These are the activations of a small neural network, seen along a few directions. Each row is one input.
In each table, some parts of the input vary, and every possible input appears once, in random order.
Descriptions start from the smaller parts, as in this example, which fits no table here: one of 3 separate values, together with either a single point or one of 11 places around a ring or (one of 5 places around a ring, together with one of 6 places along a line).
Shared parts are said once, and a part with two or three values counts as separate values.
In the rows, zero is written as 128.

Rows:
R1: [151 164 115 132 105 126 175 159 123 180 121 119 198]
R2: [145 176 107 164 112  99 182 156 177 123 145  88 212]
R3: [131  89 134  76 110 137 129 149 114  83 158 115  12]
R4: [141  96 128 109 154 146  82 188  76 114  98 116 110]
R5: [139 171 142  96  84 147 209 129 172 179 190 142  76]
R6: [137 184 141 117  95 152 184 135 154 193 159 126 105]
R7: [ 98 122 152 147 132  98  89 114 118 128  87 164 178]
R8: [ 62 138 142 118 106 139 132  71 138 111 115 186  83]
R9: [119  91 126  93 117 150 123 154 115  87 145 133  33]
R10: [113 133 141 180 126  65  95 103 176  75  90 133 184]
R11: [144 102 126  86 138 133  86 171  81 102 127 113  75]
R12: [152  95 124 108 153 125  82 188  87  92 105 105 135]
R13: [ 98 125 136 168 126  83  82 107 149 111  94 148 180]
R14: [200 108  89 161 161 154 169  61 158 198 169  95 195]
R15: [143 168 121 129 107 151 176 159 118 206 113 129 174]
R16: [145 102 108 128 152 117  73 184 119  73 118  88 140]
R17: [ 82 120 163 142 138 122  95 113 104 147  81 170 163]
R18: [ 69 135 150 103 105 130 140  69 134 102 132 172  64]
R19: [136 172  94 158 106 115 169 158 150 163 142 102 204]
R20: [127 102 137  97 126 143 103 159  98  98 132 102  42]
R21: [150 179 123 104  99 142 172 143 132 193 145 132 137]
R22: [ 66 144 156 124 118 134 113  78 124 124 107 156  95]
R23: [191  44  84 153 237 128 109  91 103 109 142  86 113]
R24: [151 104 119 133 153 101  89 180 148  37 120  69 150]
R25: [127 171 131 113  85 158 201 131 171 181 173 159  95]
R26: [ 82 135 153 115 128 119  99  94 108 131 108 167 128]
R27: [154  88 117 203 181 140 100  13 109 116 140 140 174]
What do these inputs look like to the network? -> one of 3 separate values, together with either a single point or one of 8 places along a line
Change only the choice among 3 separate values in R20. List by row number the other rows that result. -> R6, R22
Change only the choice among 3 separate values in R13. List by row number the other rows that result. -> R16, R19

Rows:
R28: [152  74 109 145 174 104  81 154 124  63 110  96 136]
R29: [ 91 118 148 141 114 130 112  81 127 127 120 181 123]
R30: [112  63 129 124 168 138  71 117  93  54 121 125  54]
R31: [146 164 124 146 112 125 160 136 152 159 148 115 148]
R32: [ 86 132 139 143 105 115 112  96 126 113 111 165 148]
R33: [120 153 137 116 112 123 141 139 144 154 136 131 121]
R34: [119  88 136 115 150 122  56 134  77  59 105 111  91]
R35: [168 154 106 135 115 152 176 139 152 177 163  97 162]
R36: [124 153 132 171 129 114 145 113 149 152 111 134 183]
R37: [184  78 111 141 174 101  77 154 109 113 112  95 178]
R38: [119  78 118 126 176 119  65 147 106  55 101 102 109]
R39: [173  65  97 151 185  99  95 149 127  91 121  95 170]
R40: [114 140 146 100 108 137 145 107 141 152 150 153  65]
R41: [108 153 136 103  98 122 145 123 140 137 141 136  91]
R42: [123  76 146 117 159 138  58 118  77  73 116 127  66]
R43: [116 145 142 124 125 117 141 121 137 137 124 142 147]
R44: [169 146  98 119 117 153 189 160 123 182 160  98 148]
R45: [130 145 138 103 103 143 146 160 145 146 144 124 107]
R46: [157 154 125 132 102 142 166 158 154 151 156 109 135]
R47: [158 164 104 149 124 134 170 117 150 185 154 104 176]
R48: [158 146 116 116 105 144 179 179 125 156 153 110 121]
R49: [130  91 135 119 166 120  51 150  89  76  97 104 121]
R50: [141 157 128 152 126 119 159 116 145 142 135 125 173]
R51: [108  75 118 122 160 122  70 133  94  39 109 109  79]
R52: [136 149 105 177 135 124 137  84 146 159 120 132 233]
R53: [129 140 124  90 108 152 159 183 115 149 141 126  89]
R54: [ 90 125 153 129 121 131 129  86 133 145 113 169  98]
R55: [165  88 125 139 162 105  67 158 107  85 104  97 148]
R56: [136 153 113 173 142 123 155  93 147 177 117 123 211]
R57: [ 97 143 144 142 129 116 124 116 139 148  97 149 154]
R58: [ 85 140 143 131 112 116 128 100 132 130 104 154 124]
R59: [ 99 139 137 151 123 114 108 112 134 129 106 160 179]
R60: [153 157 109 155 139 128 170  96 143 167 141 114 201]
R61: [123 132 131  74 107 166 160 151 111 145 149 150  33]
R62: [124 148 125 175 121 114 127 104 146 134 115 142 206]
R63: [117 143 121  76  97 153 162 170 111 130 143 132  58]
R64: [126 133 145  87 101 157 149 128 144 143 156 147  50]
R65: [110 128 151 109 117 131 144  90 132 137 138 162  91]
R66: [105 142 141 111 109 116 144 105 131 121 130 146 116]
R67: [118 145 136  89  90 142 149 145 142 128 148 130  76]
Changing only one part turns R54 into R56. The same change can be made to R64. Which row results? -> R35
Changing only one part turns R58 into R57. The same change can be made to R41. Which row results? -> R33
What do these inputs look like to the network? -> one of 5 places along a line, together with either one of 2 separate values or one of 6 places along a line
A walk changes only the place on the line of 5. It starts at R42 and steps to R34. List the rest of the walk in order. -> R49, R55, R37
Which other rows agree with R55 in the place on the line of 5? List them by row number. -> R28, R31, R36, R46, R48, R50, R62
Change only the choice among 2 separate values in R42. List by row number the other rows that result. -> R30

Rows:
R68: [ 70  78 175 142 147 102  67  11 150  67 117 193  56]
R69: [139 159 131 155  95 137 180 123 131 182 137 162 180]
R70: [103 174 134 164 114 131 151 125 155 190 103 148 195]
R71: [198  30 120 129 208  96  19 199  92  68  95  77 142]
R72: [ 67 135 143  82  80 100 103 221 134  23 105 125  59]
R73: [114  74  84 164 192 140  81  87  62  49 102  99 148]
R74: [119 119 155  55 123 187 106 151  41 173 122 149  26]
R75: [190 153 101 134 108 147 180 126 181 122 210  64 104]
R76: [136 144 105 112 108 151 184 115 150 194 156 150 151]
R77: [109 200 151 151  96  88 126 116 149 164  99 133 232]
R78: [162 143 110 121 139 127 211 132 163 175 162 109 114]
What do these inputs look like to the network? -> either one of 5 separate values or one of 6 places along a line
